These are the activations of a small neural network, seen along a few directions. Each row is one input.
In each table, some parts of the input vary, and every possible input appears once, in random order.
A made-up example of a description, with smaller parts first: one of 8 places around a ring, together with either a single point or one of 9 places around a ring or (one of 2 separate values, together with one of 6 places along a line).
Shared parts are said once, and a part with two or three values counts as separate values.

Other details of the inputs shift rows strongly along two fixed directions, in all tables alike. That doesn't count.

A family of inputs:
row 1: [ 1.91 -1.45 -2.59  0.09 -0.50 -0.58 -0.78  1.01 -0.24  0.89  0.33  0.65
  2.82  0.36  0.54]
row 2: [-0.20  0.31  0.87 -0.45  0.07 -1.03  0.36 -0.63  2.82 -3.34 -2.33 -0.95
 -1.47 -0.51 -0.89]
row 3: [ 1.04 -0.83 -2.44  0.41  0.16 -0.15 -0.35  1.06 -1.67  1.05  1.37  0.87
  2.40  0.18  0.71]
row 4: [-0.40  0.36  0.13  0.25  0.22 -0.96  0.71  0.03  0.28 -1.80 -0.79  0.20
 -0.22  0.00  0.09]
row 5: [ 0.27  0.07  0.43 -0.29 -0.35 -1.85  0.63 -0.23  2.50 -3.02 -2.65 -0.07
 -0.25  0.19  0.00]
row 6: [ 2.99 -1.76 -4.63 -0.56 -0.44 -0.73 -1.24  1.77  0.95 -1.08 -0.05  0.66
  3.55 -0.39 -0.90]
row 7: [ 1.19 -0.69 -2.87  0.12  0.38  0.89 -0.83  1.32 -1.63  1.08  1.96  0.19
  1.91 -0.53 -0.48]
row 8: [ 2.43 -1.25 -5.07 -0.42  0.12 -0.63 -0.85  2.02  0.04 -1.75  0.55  1.00
  3.48 -0.66 -0.90]
row 9: [-1.61  1.22  1.55 -2.08 -1.50  2.29 -0.59 -0.92  2.20 -0.09 -1.32  0.90
 -2.49 -0.76 -1.33]
row 10: [-0.81  1.06  0.28 -0.69  0.60 -1.14  0.67 -0.33  2.83 -5.34 -2.18 -0.98
 -1.99 -1.27 -1.84]
row 11: [-1.38  0.67  3.18  0.12  0.41  0.65  0.36 -1.39  0.54  0.60 -0.11 -1.62
 -2.88 -0.36 -0.41]
row 12: [ 0.20 -0.85  0.93  1.23  0.30  3.20 -1.34  0.04 -4.50  8.04  4.72 -0.83
  0.46  0.49  0.86]
row 13: [-2.18  1.11  3.93  1.28  0.61  0.84  1.01 -1.36 -2.63  3.35  1.59 -0.45
 -2.12  0.99  1.56]
row 14: [-1.84  0.61  4.36  0.81  0.33  1.14  0.35 -1.57 -1.26  3.38  1.04 -1.42
 -2.82  0.63  0.72]
row 15: [-0.96  0.60  1.59  0.66  0.45 -0.24  0.83 -0.42 -1.03  0.53  0.28  0.03
 -0.77  0.46  0.94]
row 16: [-2.49  1.30  3.91  0.73  0.89  0.83  0.93 -1.39 -1.32  1.41  0.88 -1.16
 -3.23  0.17  0.41]
row 17: [-3.24  2.07  3.20 -1.41 -0.64  3.57 -0.14 -1.37 -0.35  2.03  0.71  0.73
 -3.75 -0.72 -0.77]
row 18: [ 1.90 -1.40 -2.23  0.31 -0.71 -0.85 -0.54  1.02 -0.42  0.85  0.09  0.92
  2.92  0.71  0.76]
row 19: [ 2.37 -1.27 -4.93 -0.41 -0.06 -0.90 -0.61  1.88 -0.11 -1.83  0.34  1.17
  3.66 -0.47 -0.31]
row 20: [-0.82  0.63  2.01 -0.30  0.22 -0.23  0.19 -0.96  2.11 -1.96 -1.33 -1.56
 -2.42 -0.67 -1.26]
row 21: [-0.59  0.93  0.34 -0.31  0.13 -2.19  1.24 -0.35  2.03 -4.38 -2.86  0.30
 -0.74  0.13  0.03]
row 22: [ 1.15 -1.15 -0.32  1.05 -0.53  0.33 -0.54  0.32 -3.14  5.25  2.02  0.96
  2.59  1.78  2.32]
row 23: [-0.11  0.51  0.82 -0.55 -0.47 -2.43  0.99 -0.61  3.69 -4.77 -3.84 -0.23
 -0.94  0.15 -0.38]
row 24: [ 1.18 -0.82 -2.44  0.40  0.29  0.16 -0.45  1.03 -1.70  0.90  1.55  0.71
  2.31  0.11  0.53]
Each input here is: one of 2 separate values, together with either a single point or one of 11 places along a line.
The inputs of row 9 and row 17 match in every part but the choice among 2 separate values. If row 14 is changed in the same way as row 9 into row 17, which row does it become?
> row 16
Change only the place on the line of 11 in row 16. List by row number the other rows that result.
> row 3, row 4, row 7, row 8, row 10, row 13, row 15, row 19, row 21, row 24
Change only the choice among 2 separate values in row 15. List by row number the other rows that result.
> row 5

A family of inputs:
row 25: [-2.50  1.24  2.52 -0.90  0.57  1.31  0.84 -1.61  0.71 -1.32 -0.10  0.07
 -3.10 -1.25  0.22]
row 26: [-0.07  0.24 -0.93 -0.07  0.84  0.24 -0.20  0.48  0.88 -2.68  0.12 -1.29
 -0.95 -1.48 -2.12]
row 27: [ 2.43 -1.09 -3.51  0.69 -1.40 -0.76 -0.62  2.38 -2.54  2.63  1.09  2.34
  4.77  1.99  0.92]
row 28: [ 0.97 -1.39  1.90  0.92 -0.58  0.03 -0.63 -0.62 -0.14  3.98  0.48 -1.18
  0.28  0.98  0.84]
row 29: [-1.43  1.02  3.08  0.95  1.27 -0.97  1.35 -1.14  0.21 -0.98 -0.84 -1.94
 -2.73 -0.02  0.15]
row 30: [-1.38  0.65  3.62  0.21  0.11 -0.45  0.87 -1.80  1.22 -0.12 -1.64 -0.89
 -2.42  0.56  1.14]
row 31: [ 0.57  0.25  0.13 -0.14 -1.03 -1.59  0.25  0.03  1.37 -1.49 -2.12  0.48
  0.58  1.09 -0.06]
row 32: [-0.36  1.38 -2.44 -2.08 -0.95 -1.66  0.57  0.81  4.45 -7.66 -4.41  1.88
 -0.26 -1.13 -2.29]
row 33: [ 0.04 -0.94  2.40  0.15 -0.75  2.97 -1.56 -0.85 -1.18  6.60  2.42 -1.06
 -1.01  0.12  0.04]
row 34: [ 2.46 -1.02 -3.79  0.43  0.61 -2.99  0.13  1.56  1.20 -4.09 -1.11 -0.23
  2.95 -0.12 -0.59]
row 35: [-2.79  1.24  4.50  0.98  1.27  3.72  0.03 -1.57 -3.80  6.27  3.82 -1.79
 -3.81 -0.34  0.34]
row 36: [ 0.14  0.62 -0.67 -1.44 -1.36  0.44 -0.61  0.17  1.82 -1.37 -1.53  0.87
 -0.09 -0.09 -1.43]
row 37: [ 2.67 -1.63 -5.21  0.11  0.22  0.87 -1.57  2.20 -2.25  1.83  3.05  0.74
  4.14 -0.46 -0.54]
row 38: [ 0.38 -0.08 -0.01  1.20  1.18 -1.90  0.66  0.33  0.41 -2.72 -0.51 -1.66
 -0.21 -0.26 -0.66]
row 39: [-1.85  1.30  2.28 -0.30  1.03  1.05  0.33 -1.00  0.65 -1.04  0.14 -1.58
 -3.46 -1.13 -1.66]
row 40: [ 2.64 -1.96 -4.53 -0.96 -1.20  1.47 -1.94  1.48 -1.09  2.92  1.59  2.20
  4.37  0.18  0.99]
row 41: [-1.98  0.42  3.32  0.17  0.65 -0.67  1.23 -2.01  0.80 -0.91 -1.13 -0.88
 -2.55  0.02  1.77]
row 42: [-0.37 -0.02  0.29  0.08  0.50 -1.64  1.25 -0.59  0.75 -2.74 -1.19  0.54
  0.07  0.00  1.52]
row 43: [ 0.32  0.05  0.09  0.63  0.95 -1.97  0.74  0.03  0.71 -2.47 -0.94 -1.04
 -0.21  0.08 -0.33]
row 44: [-0.39 -0.31 -1.16 -1.63 -0.19  0.46 -0.26 -0.46  1.88 -2.34 -0.96  0.70
 -0.25 -1.27  0.25]
row 45: [ 1.97 -1.06 -3.76  0.82 -0.85 -0.92 -0.33  2.03 -2.86  2.24  1.19  2.87
  4.84  1.66  1.71]
row 46: [-1.48  1.12  1.90  0.19 -0.88  2.98 -0.52  0.15 -3.18  5.45  2.58  0.85
 -0.95  0.86 -0.21]
The inputs of row 34 and row 37 match in every part but one. If row 41 is changed in the same way as row 34 into row 37, which row does it become?
> row 44
What is each input in this table made of?
> one of 2 separate values, together with either a single point or one of 4 places along a line or one of 6 places around a ring
Change only the choice among 2 separate values in row 45. List by row number the other rows that result.
> row 32
Change only the choice among 2 separate values in row 35. List by row number the other rows that result.
> row 29
